Each row below holds a small network's activations on one input, seen along a few directions.
Each table varies a few parts of the input and shows all the possible inputs, shuffled.
A made-up example of a description, with smaller parts first: line(6) and (point or line(11) or (values(3) and ring(8))).
Shared parts are said once, and a part with two or three values counts as separate values.
In the rows, zero is written as 128.

Other details of the inputs vary at random and push rows far along two fixed directions, the same in every table; ignore that.

Rows:
r1: [186  74  75 227 181 103 154 137  45  96 112]
r2: [ 79 153 184  47 117 162 132 103 167 179 151]
r3: [ 72 148 158  57 121 170 114 113 187 178 144]
r4: [189  67  64 210 174 104 149 114  49  92  91]
r5: [ 56  60  54 126 108 123 107  87 122 114 179]
r6: [ 88 126 154 108 124 135 141 139 123 152 150]
r7: [ 47 171 163  85 117 111 100 129 167 118 184]
r8: [145  88 117 145 138 123 147 114  98 137 103]
r9: [199 155 186 152 125 139 148 175 137 135  77]
r10: [ 53  41  37 161 142 128 126  93 106 105 172]
r11: [ 63 180 162  34 121 101 113 130 161 139 157]
r12: [180 109  54 198 151  93 101 104  81  91 111]
r13: [ 75 154 189  62  74 143 104 127 184 143 162]
r14: [212 177 170 129  93 124 145 171 144 120  76]
r15: [ 59 161 167  29  92 132 146 146 157 156 149]
r16: [209 155 131 111 100 132 136 151 151 153  54]
r17: [ 94 133 153 119 110 136 139 149 144 121 159]
r18: [245 162 182 159 124 153 137 140 147 144  71]
r19: [118 122 123  96 117 158 119  96 161 156 136]
r20: [117 144 143 121 100 121 104 125 132 101 149]
r21: [206 146 124 143 134 141 150 158 132 146  40]
r22: [192 184 133  99 104 125 120 158 136 133  66]
r23: [ 64  98  82 175 129 100  83  74  99  74 204]
r24: [153 136  79 160 163 104 116 127 115 107 101]
r25: [195 182 133 105 131 130 142 177 146 139  48]
r26: [ 33  72  77 151 174  91 119  89  92 102 209]
r27: [171  91  99 219 160 118 135 131  83  78 119]
r28: [191 168 155 136 126 125 171 190 105 147  86]
r29: [ 86 145 181  88 131 158 133 119 147 171 167]
r30: [ 65  38 111 187 160 157 108  74 120 114 213]
Each input here is: line(5) and ring(6).
Changing only the line(5) part turns r25 into r24. The same change can be made to r1. Which row results?
> r26
Start at r7 and move only the line(5) part, one step at a time. The first step leads to r27. Which rows follow, in order?
> r17, r9, r30
Which other rows does r3 become when the ring(6) part takes its other values? List them by row number.
> r2, r18, r19, r29, r30
Start at r19 and move only the line(5) part, one step at a time. The first step leads to r16. Which rows follow, in order?
> r5, r22, r12

Rows:
r31: [ 81 116 136  68 130 149 134 136 155 143 124]
r32: [ 71 124 134  74 127 155 155 120 157 147 134]
r33: [114 231 153  84 163  85 132 192 122 144 120]
r34: [190 131 156 157 135 119 181 149 122 127 107]
r35: [157 177 152 111  91 115 134 178 159 138 121]
r36: [114 202 213  68 115 158 139 145 188 137 129]
r37: [ 24 195 152  35 162  77 116 156 126 130 176]
r38: [229 135 101 154 150 114 120 122 113 128  64]
r39: [219 138  86 158 147 118 154 125 119 120  53]
r40: [ 93 104 113 161 123 118  85  94 124  77 157]
r41: [216 137 117 174 139 129 114 129  96 100  89]
r42: [101  88  96 151 125 103 102 112 127  75 165]
r43: [155 206 174  61  97 133 132 126 161 166 118]
r44: [170 181 151 120 117 142 128 123 132 125 111]
r45: [223 145 128 193 130 121 112 125  93 105  72]
r46: [ 97  91  91 140 110 121 144 103  92 111 171]
r47: [164 127 137 136 131 148 180 148 105 141  88]
r48: [101 132 106 151 122 137  93 124 145 100 165]
r49: [134  86  93 198 125  93 106 107 108  72 134]
r50: [ 83  92  90 103 106 124 122 128 107 112 144]
r51: [ 82 121 139 147 137 156 107 126 152 119 171]
r52: [175  98 127 176 133 134 158 149  84 131  72]
r53: [214 144 146 129 159 136 134 134 132 157  68]
r54: [ 58 119 139  73 137 146 123  78 161 164 178]
r55: [125 174 198  66 100 148 173 158 148 166 126]
r56: [171 167 150 112 100 106 157 151 142 119 113]
r57: [126  80  99 182 154 145 121  97 101 149 166]
r58: [158 180 178 124 126 168 124 157 148 158 117]
r59: [142  89  45 178 147 122 117 112 116 118 118]
r60: [135  77  76 176 116 112 129 120  73 101 106]
r61: [130 194 153  66  78 142 135 188 157 162 100]
r62: [205 105 115 181 152 133 156 145 101 126  37]
r63: [ 62 162 126 110 175  68 118 140  90 114 154]
r64: [166 171 119 110 122 134 111 135 155 161 103]
r65: [125 176 211  68 108 143 123 129 160 184 124]
r66: [ 95  96 111 117 107  99 117 126 127  98 172]
r67: [182 165 174 140 142 159 150 128 125 138 102]
r68: [102  80  84 155 157 141 126 113 135 145 142]
r69: [139 117  87 133 142 122 121  80 125 130 130]
r70: [110 117 106 118 126 113  93  85 133 134 134]
r71: [185 128 158 184 146 147 127 122  99 125  96]
r72: [107  98 110 121 155 138 149  99 143 141 129]
r73: [ 98  99  84 175 122 115 103 121 134  92 173]
r74: [ 45 117 109  73  96 121 104 113 150 124 137]
r75: [114  95  87 174 130 107 127  96 119  75 162]
r76: [204 141  97 127 126 123 140 160 122 113  40]
r77: [108  77  47 153 137 125 141  94 104  96 123]
r78: [118 192 213  60 118 155 118 159 186 134 123]
r79: [ 89 137 115  55 116 121 105 120 168 136 128]
r80: [ 86 108  94 110 105 130 144 118 110 119 143]
r81: [ 40 120 153  58 121 135 113 108 178 162 151]
r82: [192 136 150 170 130 125 158 175 129 141 106]
r83: [225 145  99 185 132 128 125 135 102 140  91]
r84: [198 139 152 144 149 130 131 122 127 159  70]
r85: [145 165 136  86 108 113 117 135 160 143  76]
r86: [171 164 184 115 137 160 126 143 135 140 104]
r87: [109  86 137 127 126 135 145 135 102 130 156]
r88: [146  79  77 165 143 115 103  85  87 111 150]
r89: [125  76  98 211 153 126 128 124 116 103 156]
r90: [138  69  95 202 142 139 149 135  80 129 150]
r91: [ 85  82 131 178 146 139 104  94 118  91 161]
r92: [ 58 119 152  83 129 151 129  79 144 164 196]
r93: [181 119 145 141 151 138 132 117 111 149 113]
r94: [109 111 109 143 131 123  92 109 129  77 155]
r95: [ 81 134 140  65  83 122 120 143 132 131 163]
r96: [119  83  88 167 161 143 115  95 122 150 152]
r97: [154 144 164  93 119 146 155 174 125 150  84]
r98: [112  87 105 163 106  90 116 113 107  93 153]
r99: [160 180 148 104  85 133 140 182 135 153 112]
r100: [189 151 121 171 137 128 131 123 123  85 101]
r101: [ 47 112 167 113 115 125 110 117 160 119 176]
r102: [109  91  97 153 122 110  94  74  99 122 160]
r103: [144 189 200  91 116 135 158 159 177 138 113]
r104: [ 92 110 152 120 133 125 123 130 150 111 161]
r105: [ 53 130  90  82 103 141 110 133 159 136 152]
r106: [ 47 111 116  91 125 158 127 134 162 155 157]
r107: [174 139 185 142 115 110 152 161 133 136  98]
r108: [ 57 148 126  99 103 150  84 114 152 134 194]
r109: [ 84  97 114 128  93 107 116 115  98 117 161]
r110: [126  56 110 173 149 111 142 121  99 102 160]
r111: [160 134 144  98 148 136 140 144 154 153  81]
r112: [ 88  88 147 136 114 130 137 123 100 137 157]
r113: [ 70 158 105 119 187  72 140 128  81 107 164]
r114: [168 136 136 146 127 153 157 177 116 155  88]
Describe the family of inputs behind these rows.
> values(4) and (point or (values(2) and ring(10)))
Changing only the values(4) part turns r83 into r88. The same change can be made to r58. Which row results?
> r86
Changing only the values(4) part turns r76 into r77. The same change can be made to r78. Which row results?
> r36
Start at r100 and move only the ring(10) part, one step at a time. The first step leads to r75. Which rows follow, in order?
> r56, r46, r80, r77, r39, r69, r43, r44

Rows:
r115: [ 96  68  77 160 138 140 122  99 116 119 153]
r116: [ 68 111 133 125 141 134 111  98 132 125 185]
r117: [ 81  78  98 121 137 141 125  92 131 133 160]
r118: [100  85 104 153 129 121 136 122 102 112 154]
r119: [215  95  96 221 144 115 154 142  76  97  84]
r120: [135 164 170 113 124 135 120 136 152 137 132]
r121: [165 141 144 136 140 127 152 152 112 139  99]
r122: [119 160 165  95 132 134 139 145 139 150 128]
r123: [120 153 162  92 117 129 144 156 134 145 122]
r124: [124 169 136  89 124 110 119 150 142 134 110]
r125: [143 162 123 107 116 112 123 137 133 124 115]
r126: [ 71  74 101 155 122 124 116 102 115 100 184]
r127: [ 59 109 130 118 143 133 118 101 130 131 184]
r128: [123 173 133  86 117 114 119 144 142 141 121]
r129: [130 147 149  95 103 151 120 135 157 148 116]
r130: [ 97  90 113 156 125 126 113 107 120 104 170]
r131: [131 144 154  92 105 148 120 123 154 155 118]
r132: [168 133 123 134 135 141 146 142 137 143  87]
r133: [221 104 107 228 156 121 135 127  87  95  93]
r134: [129 172 138  90 110 113 119 140 146 121 116]
r135: [156 128 138 118 125 140 136 117 135 149 102]
r136: [167 157 121 132 133 107 127 149 123 112  84]
Describe the family of inputs behind these rows.
> ring(5) or ring(6) or ring(11)
Start at r118 and move only the ring(11) part, one step at a time. The first step leads to r119. Which rows follow, in order?
> r126, r130, r133, r120, r116, r127, r122, r121, r123

Rows:
r137: [176 135 124 177 126 109 120 167 120  94  83]
r138: [183 150 114 132 150  97 141 127 105 115  81]
r139: [174 141 128 168 129 107 127 167 123  94  89]
r140: [225  95 122 171 106 132 164 127 121 141  70]
r141: [111 113  85 158 130 115 112 113  99 114 167]
r142: [ 74  94  88 123 133 102  88  96 108 112 143]
r143: [161 109  64 146 161 154 169 170 125 156  59]
r144: [221 162 111 175 144 113 155 148  94 120  97]
r145: [128 168 177  56 100 181 105 126 198 154 123]
r146: [129 202 161  78  93 125 108 162 153 155 125]
r147: [ 61  81 124 161 156 149 118  67 147 148 180]
r148: [ 81  89 113 150 150 176 106  70 143 116 168]
r149: [ 96  92 133 118  91 139 152 110 115 141 140]
r150: [106 132 161 118 107 156 149 122 118 138 125]
r151: [108 210 168  56  98 126 125 153 161 156 150]
r152: [ 80  71 137 154 162 138 126  95 128 157 182]
r153: [180 144 128 169 135 106 139 164 120  92  92]
r154: [100 101 101 160 146 106 140 123 118  80 164]
r155: [209 148 109 149 161  96 154 128  96 110  70]
r156: [126 141 168  46  78 160 120 128 197 166 136]
r157: [112  60 137 160 164 140 136 120  91 139 169]
r158: [ 81  97  87 124 139  99  98  93 106 109 146]
r159: [ 98 186 160  40 112 108 115 135 158 144 119]
r160: [ 67  99  84 144 116 120  84 108 109 119 183]
r161: [112 117 168 110 132 159 138 138 107 138 144]
r162: [127 191 175  85 111 115 141 173 168 117 121]
Describe the family of inputs behind these rows.
> point or ring(10) or (values(3) and line(5))
Start at r155 and move only the line(5) part, one step at a time. The first step leads to r138. Which rows follow, in order?
> r159, r158, r142
Which other rows does r160 become when the values(3) part takes its other values? List them by row number.
> r137, r142

Rows:
r163: [ 94 142 204  51  95 152 149 134 151 187 144]
r164: [139  49  63 152 151 135 117  80 120 118  98]
r165: [181 148  53 168 133  93 108 128  93 120  88]
r166: [141  69  58 165 154 142  96  83 110 134 100]
r167: [156 203 226  79 134 157 134 133 166 173 113]
r168: [166 211 179 123 107 117 119 181 170 110 101]
r169: [ 72 105 159 114 146 150 127  77 114 154 183]
r170: [ 79 101  75  96 120 151  89  81 144 163 163]
r171: [ 59  73  85 142 202 157 163 143 129 151 148]
r172: [186 184 199 120 141 149 127 141 170 160 109]
r173: [136 110 102 202 171  88 104 107  97  80 165]
r174: [138  53 101 198 120 165 142 115 107 108 137]
r175: [ 93  86 105 148 113  96 138 132  84 107 165]
r176: [ 27 122 138  80 124  98 115 104 104 120 211]
r177: [204 107  75 140 126 146 147 106 118 141  83]
r178: [172 219 197  92 133 104 138 161 117 135 102]
r179: [212 158 172 173 142 157 133 139 157 137  88]
r180: [172 224 196 102 140 104 126 158 133 125 106]
r181: [ 56 113 164  92  87 179 108 124 185 137 182]
r182: [142 168 216  59  77 155 161 169 169 196 101]
r183: [186 120 124 165 137  89 151 152  64 113 108]
r184: [ 50 156 115  30  88  97 116 117 168 124 146]
r185: [141  52 112 187 116 153 156 120 101 127 127]
r186: [ 32 129  72  63  93 103 108  98 138 117 190]
r187: [ 49 156 159  81  83 129 100 155 172 103 182]
r188: [169 124 113 185 111 115 140 166 101  83 104]
r189: [194 181 151 172 143 106 121 159 137  95  99]
r190: [190  99 124 213 142 160 128 122 133 112 111]
r191: [ 50 121  74 101 126 102  72 103 127 111 151]
r192: [ 89  77  99 156 109 106 131 137  91  87 166]
r193: [196 105 146 177 154 139 164 109  80 151  99]
r194: [168 119  75 143 142  91 118 129 106  86  69]
r195: [ 23 113  85 111 186 123 153 161 126 125 162]
r196: [191 155 138  74 106 142 153 128 171 162  54]
Describe the family of inputs behind these rows.
> values(2) and (point or ring(5) or ring(11))
Changing only the values(2) part turns r163 into r183. The same change can be made to r164. Which row results?
> r194
